data =
[[114 129 142  99]
 [121 129 127 124]
 [127 127 129 127]
 [143 143 129 125]]
Indices start at 0.
(0, 0) -> 114
(0, 3) -> 99
(1, 0) -> 121
(1, 2) -> 127
(2, 3) -> 127
(3, 0) -> 143
(0, 2) -> 142

A = [114 110 149 136 105 119 113 132 115 106 118 112 123 121 130]
A[0]	114
A[-12]	136
A[11]	112
A[-13]	149
A[-11]	105

W =
[[147 140 100 118 121 128]
 [138 141 134 141 129 107]]
W[0][0] -> 147
W[:, 1] -> [140, 141]
W[:, 4] -> [121, 129]
W[:, 2] -> [100, 134]
W[0][5] -> 128

m =
[[124 117 117 134 138 144 151]
 [128 143 129 122 121 131 151]
 [117 115 132 134 118 137 151]
 [117 130 128 128 131 125 151]
 [119 125 128 127 131 125 151]
 [132 152 122 124 120 137 151]
 [107 108 136 141 125 129 151]
 [130 138 139 127 122 115 151]
 [135 153 124 107 133 144 151]
 [123 136 132 124 126 125 151]
 [118 129 129 122 131 126 151]
 [132 131 112 124 138 158 151]]
m[-12,0]: 124
m[:, -1]: [151, 151, 151, 151, 151, 151, 151, 151, 151, 151, 151, 151]
m[:, -4]: [134, 122, 134, 128, 127, 124, 141, 127, 107, 124, 122, 124]
m[-1,6]: 151
m[-9,4]: 131
m[11,4]: 138
m[3,-5]: 128
m[-7,3]: 124
m[8,-5]: 124
m[10]: [118, 129, 129, 122, 131, 126, 151]
m[-9,-6]: 130
m[-2,4]: 131
m[-11,1]: 143
m[3,0]: 117
m[9,0]: 123
m[-11,0]: 128
m[-4,1]: 153
m[-2,1]: 129
m[:, -3]: [138, 121, 118, 131, 131, 120, 125, 122, 133, 126, 131, 138]
m[-11,6]: 151
m[6,-5]: 136
m[4,-6]: 125
m[:, -7]: [124, 128, 117, 117, 119, 132, 107, 130, 135, 123, 118, 132]
m[3,5]: 125
m[-8,0]: 119
m[-1,2]: 112
m[11,1]: 131
m[2,3]: 134

a =
[[146 139 124 102 135]
 [125 123 127 130 131]
 [125 120 137 142 130]
 [125 127 127 130 128]
 [138 104 117 114 136]
 [128 127 126 126 131]
 [128 130 129 126 123]
 [146 143 124 102 123]
 [131 127 126 126 138]
 [131 123 133 130 131]
 [133 136 121 118 125]
 [120 120 129 138 130]
 [131 133 126 118 118]
 [120 117 129 142 133]
 [118 117 130 142 130]
 [141 139 123 110 125]]
Rows and columns are counted from 0.
(0, 0): 146
(15, 0): 141
(10, 4): 125
(4, 1): 104
(9, 4): 131
(9, 0): 131
(2, 0): 125
(6, 0): 128
(0, 3): 102
(14, 3): 142
(9, 3): 130
(1, 2): 127
(2, 3): 142
(0, 4): 135
(11, 2): 129
(0, 2): 124
(14, 2): 130
(15, 2): 123
(2, 2): 137
(12, 0): 131
(3, 2): 127
(11, 1): 120
(10, 3): 118
(11, 0): 120
(10, 1): 136
(7, 4): 123
(2, 4): 130
(5, 3): 126
(5, 0): 128

arr =
[[125 130 115 126 134 128 110 139 139 107]
 [125 116 131 126 120 117 131 140 132 104]
 [146 117 118 130 115 123 116 122 131 134]
 [130 139 137 131 115 117 121 126 149 132]
 [120 123 129 129 135 135 111 124 128 136]
 [137 122 139 127 138 140 145 118 125 132]
 [141 124 119 127 126 119 133 131 127 135]
 [138 132 116 126 123 117 121 123 125 151]]
arr[0][0]	125
arr[1][1]	116
arr[0]	[125, 130, 115, 126, 134, 128, 110, 139, 139, 107]
arr[5][2]	139
arr[:, 3]	[126, 126, 130, 131, 129, 127, 127, 126]
arr[5][3]	127
arr[:, 6]	[110, 131, 116, 121, 111, 145, 133, 121]
arr[5][0]	137
arr[6][3]	127
arr[2][5]	123
arr[7][2]	116
arr[7][3]	126
arr[4][2]	129
arr[3]	[130, 139, 137, 131, 115, 117, 121, 126, 149, 132]
arr[0][1]	130
arr[:, 9]	[107, 104, 134, 132, 136, 132, 135, 151]
arr[2][7]	122
arr[:, 8]	[139, 132, 131, 149, 128, 125, 127, 125]
arr[1][5]	117
arr[7][0]	138
arr[7][6]	121
arr[1][8]	132
arr[6]	[141, 124, 119, 127, 126, 119, 133, 131, 127, 135]
arr[4][8]	128
arr[0][3]	126
arr[4][0]	120
arr[4]	[120, 123, 129, 129, 135, 135, 111, 124, 128, 136]

M =
[[122 134 122 128 119 116 128 127 116 135 125 158]
 [131 124 125 127 134 135 120 133 138 118 127 113]
 [114 147 135 129 129 123 142 128 121 119 132 131]
 [132 121 133 128 123 127 121 132 145 121 125 118]
 [122 121 133 128 130 130 130 130 126 120 129 119]
 [131 125 121 129 128 128 118 130 131 124 128 111]
 [132 120 129 126 139 141 132 131 129 123 131 117]]
Indices start at 0.
(0, 0) -> 122
(3, 9) -> 121
(1, 0) -> 131
(6, 2) -> 129
(2, 4) -> 129
(5, 5) -> 128
(1, 11) -> 113
(2, 9) -> 119
(4, 3) -> 128
(1, 6) -> 120
(4, 2) -> 133
(6, 0) -> 132
(3, 4) -> 123
(6, 5) -> 141
(0, 1) -> 134
(6, 4) -> 139
(0, 3) -> 128
(1, 5) -> 135
(2, 6) -> 142
(1, 10) -> 127
(5, 11) -> 111
(2, 2) -> 135
(5, 6) -> 118
(6, 8) -> 129
(3, 5) -> 127
(2, 5) -> 123
(0, 2) -> 122
(0, 8) -> 116

X =
[[131 124 122 125 130 140 116 121 129 105 131]
 [122 144 123 126 130 134 120 109 119 132 127]
 [140 141 116 126 121 127 135 120 142 127 131]
 [123 145 120 127 130 127 114 115 115 133 132]
 [131 125 122 124 130 140 117 120 129 107 131]
 [131 122 109 117 136 124 140 120 120 127 125]]
X[0][0]: 131
X[:, -10]: [124, 144, 141, 145, 125, 122]
X[-4][-11]: 140
X[3][-11]: 123
X[4][9]: 107
X[-4]: [140, 141, 116, 126, 121, 127, 135, 120, 142, 127, 131]
X[:, 4]: [130, 130, 121, 130, 130, 136]
X[-3][-10]: 145
X[-5][-2]: 132
X[-3][2]: 120
X[4][-7]: 130
X[4][-10]: 125
X[-4][-4]: 120
X[-5][5]: 134
X[:, 0]: [131, 122, 140, 123, 131, 131]
X[-2][-3]: 129
X[-3][3]: 127
X[1][4]: 130
X[-6][-1]: 131
X[-6][-6]: 140
X[:, 7]: [121, 109, 120, 115, 120, 120]
X[1]: [122, 144, 123, 126, 130, 134, 120, 109, 119, 132, 127]
X[5][4]: 136

grid = [131 139 106 137 151 139 125 116 114]
grid[0] -> 131
grid[2] -> 106
grid[5] -> 139
grid[-5] -> 151

B = (133, 151, 143, 116, 116, 141, 139, 119, 123, 114, 126, 132, 120, 142, 132)
B[0]: 133
B[12]: 120
B[11]: 132
B[5]: 141
B[8]: 123
B[14]: 132

x =
131	104	138	130	154	116	120	109
134	109	142	126	151	120	126	109
121	136	140	125	128	139	142	156
130	118	135	131	135	135	134	115
124	136	136	129	131	139	142	144
124	109	132	129	144	116	131	115
130	127	137	130	135	139	137	126
Rows and columns are counted from 0.
(0, 0) => 131
(2, 4) => 128
(1, 0) => 134
(3, 6) => 134
(5, 6) => 131
(1, 5) => 120
(4, 0) => 124
(4, 4) => 131
(2, 0) => 121
(4, 2) => 136
(0, 4) => 154
(0, 1) => 104
(3, 7) => 115
(2, 3) => 125
(4, 1) => 136
(6, 1) => 127
(0, 7) => 109
(2, 6) => 142
(2, 5) => 139
